A small network was shown many inputs. Here are its activations along a few directions, one row for each input.
Each table varies a few parts of the input and shows all the possible inputs, shuffled.
Descriptions start from the smaller parts, as in this example, which fits no table here: values(2) and (point or line(9) or (line(6) and ring(8))).
Shared parts are said once, and a part with two or three values counts as separate values.

Other details of the inputs vary at random and push rows far along two fixed directions, the same in every table; ignore that.

Rows:
r1: [ 16 -14  15  25  -9 -59  47  15 -30 -33 -19  -6]
r2: [  4  46  -6   8  12  -4 -18  -2 -11  42  16  21]
r3: [ 10  27  -6  -5  30  11 -33 -14 -17  29   7  34]
r4: [  8  27  -7  -9  29  16 -28 -19 -21  29   8  35]
r5: [-28 -13   8  -3 -59  53  -5   9  54   9  22 -36]
r6: [  3  38 -30 -16  32   3 -22 -16 -10  32   9  22]
r7: [-23 -34   8 -16 -42  68 -20  -3  50  -5  13 -25]
r8: [ 14  31 -21 -13  30   4 -32  -9 -14  32   9  23]
r9: [-28  -7  10   9 -69  52 -16  11  51  -2  15 -44]
r10: [  4  43 -24 -18  34  -3 -28  -8  -5  24  13  20]
r11: [ 27 -37   1  -4  20 -49  42  11 -24 -36 -19  -6]
r12: [-40 -28  11  -7 -45  66 -20  -5  52 -11   5 -22]
r13: [ 22 -31   7   0  19 -54  33  15 -26 -39 -25 -15]
r14: [ 13 -25   0   2  23 -60  39  14 -17 -40 -26 -17]
r15: [ -3  55   0   1   8  -8 -24   1 -14  32  14  19]
r16: [ -1  35   0  -2  34  11 -30 -14 -11  19   9  39]
r17: [  3  35   0 -12  26   6 -40 -11 -19  19   6  31]
r18: [-38 -26  16  -2 -41  65 -23  -1  55 -12   5 -29]
r19: [  3  46  -7   4  10   1 -13  -7 -16  42  16  23]
r20: [ 23 -22   9  32  -4 -54  53  12 -27 -23 -16  -3]
r21: [ 13 -14  22  22   3 -62  47  22 -23 -28 -19 -15]
r22: [-35 -36   4  -4 -42  76  -8 -13  51  -1   7 -18]
r23: [-28 -28 -19 -17 -40  56 -11  -2  60   5  10 -38]
r24: [ 22 -22   7  28  -5 -49  58   7 -32 -23 -16  -2]
r25: [  5  37   5  -7  30   5 -43  -7 -17  18   6  24]
r26: [ 13 -41  14  20  23 -40  47   1 -23 -33 -27  12]
r27: [-21 -93   5  -8 -54  -3  59  18  46 -66 -25 -69]
r28: [  9  53  -5  10   6  -2 -23  -2 -14  28  19  23]
r29: [ 20 -33   3  -4  15 -53  37  11 -28 -38 -25  -8]
r30: [ 12  31 -22 -17  29   8 -27 -14 -18  32   9  25]
Description of these inputs: line(5) and (values(2) or line(4)).
Changing only the line(5) part turns r30 into r13. The same change can be made to r4. Which row results? -> r25
Change only the values(2) part in r24. List by row number the other rows that result. -> r19
Change only the line(4) part in r29. List by row number the other rows that result. -> r12, r17, r27
Which other rows agree with r16 in the line(5) part? List them by row number. -> r5, r7, r10, r11, r28

Rows:
r31: [  1  53   4   5  16  23 -58  -6 -15  26   8  38]
r32: [ 12 -71  -8  -7 -18   1  43  -6   8 -40 -14 -28]
r33: [-15  -6  -1 -26 -13  42 -43   1  25  11  11 -15]
r34: [ 13 -68  -6 -19 -14  -6  37  13  14 -36 -12 -40]
r35: [-25  -4 -36 -38 -14  59 -30 -11  55  14  14 -25]
r36: [ 13  -1  21  26  21 -44  46  -1 -40 -12 -10  24]
r37: [-11 -14 -20 -17  -1  60 -16 -16  27  25  14  10]
r38: [  8  67  -8  23  21   1 -19 -13 -23  61  23  41]
r39: [-38  -1 -14 -26 -13  59 -41  -9  48   8   7 -27]
r40: [ 21  37   9   1  20 -48   2  12 -39   6   1  18]
r41: [  7 -11   3  10 -38 -17  22  23  11   1   4 -31]
r42: [ -3 -39   6  -5 -13  10   6  -2   1 -19 -21  -6]
r43: [ 24  26  18   6  40 -44 -13   9 -38 -11  -4  20]
r44: [  7  66 -16  11  -9  11 -37  -9 -11  54  24  25]
r45: [  8  13   3   7  22 -66  38  12 -29 -21 -20   4]
r46: [  8  32   4   6  49 -49  -7   1 -26 -16  -9  22]
r47: [ -9 -76  22   7  -8   5  43  -7  12 -39 -20 -15]
r48: [ 19  34   5  17  19 -39   9   0 -52   3  -3  29]
r49: [-31  26 -20  -3 -47  42 -24   2  55  30  27 -34]
r50: [ -9 -63  35  23 -21   1  41   7  16 -45 -21  -9]
Changing only one part turns r32 into r42. The same change can be made to r35. Which row results? -> r39
What is each input in this table made of? -> line(4) and line(5)

Rows:
r51: [-22  22 -11  -1 -47  62 -31   0  46  44  30 -21]
r52: [-17  12 -17  -9 -32  59 -27  -3  44  39  28 -19]
r53: [-27   6 -23 -39 -17  56 -44  -6  46  16  14 -23]
r54: [ 19   6  -4  22   3 -43  33   4 -26  -4  -9   3]
r55: [-38  17  -4  -7 -27  71 -50 -10  47  12  17  -8]
r56: [  4 -12  12  19  -5 -19  31  -4 -20 -12 -10  11]
r57: [ -9 -51   5  -6   9  -7  23   2  14 -39 -24 -17]
r58: [ 24 -25  16   4  12 -29  20  10 -23 -19 -11  -3]
r59: [  4 -29 -11  11 -21 -11  34   4   3 -19  -8 -19]
r60: [  6 -31  18  13 -27  -9  17   9  -6 -28 -11 -18]
r61: [ 46  52 -14 -14  93 -56 -30 -14 -77  21  -9  64]
r62: [  3  92   2   8  54 -13 -55  -8 -32  50  15  55]
r63: [ 18 -18   8   4   3 -18  11   3 -22 -27 -14   2]
r64: [  0   4 -30 -15  10  16 -14 -10   9  22   6   0]
r65: [ 10  84  -4   5  45  -4 -40 -17 -41  63  21  64]
r66: [-17  21  10  12  -5  11 -19  -2   8   2   2   4]
r67: [ -7 -35  16   8  -2  -9  23   7  15 -34 -14 -13]
r68: [-25   2   0 -11 -27  70 -27 -12  39  33  24  -2]
r69: [-28  19  -8 -25 -32  58 -42   3  50  27  27 -27]
r70: [  5   3   4   7  -4 -44  23  12 -18 -21 -11 -11]
r71: [ -3 -40   6   8 -18   1  36  -5   0 -27 -13  -4]
r72: [ 22  75  -5   2  52 -62 -15   6 -54  29   5  38]
r73: [ 12 -46  14   1 -14  -6  20   9   2 -32 -10 -17]
r74: [ -1 -25  -1  -3 -15 -25  29  11   1 -37 -15 -24]
r75: [ -2 -58   0  -9   1   1  37  -7   4 -26 -19  -7]
r76: [-12   8  10   2  10  13 -15   1  14   6   5   2]
r77: [  3  16 -18  -1  -2  14 -10  -4  11  23  14   3]
r78: [  2 -46  10   7  -9  -7  43  -1   2 -25 -11  -3]
r79: [ 10  -9  -1  -5  11 -41  25  11 -11 -23  -9  -8]
r80: [ 20 -13  21  12   0 -30  17  13 -24 -14 -10  -2]
What is each input in this table made of? -> values(5) and (point or ring(5))
Changing only the values(5) part turns r55 into r71. The same change can be made to r62. Which row results? -> r65
Which other rows agree with r72 in the values(5) part? List them by row number. -> r53, r69, r70, r74, r79
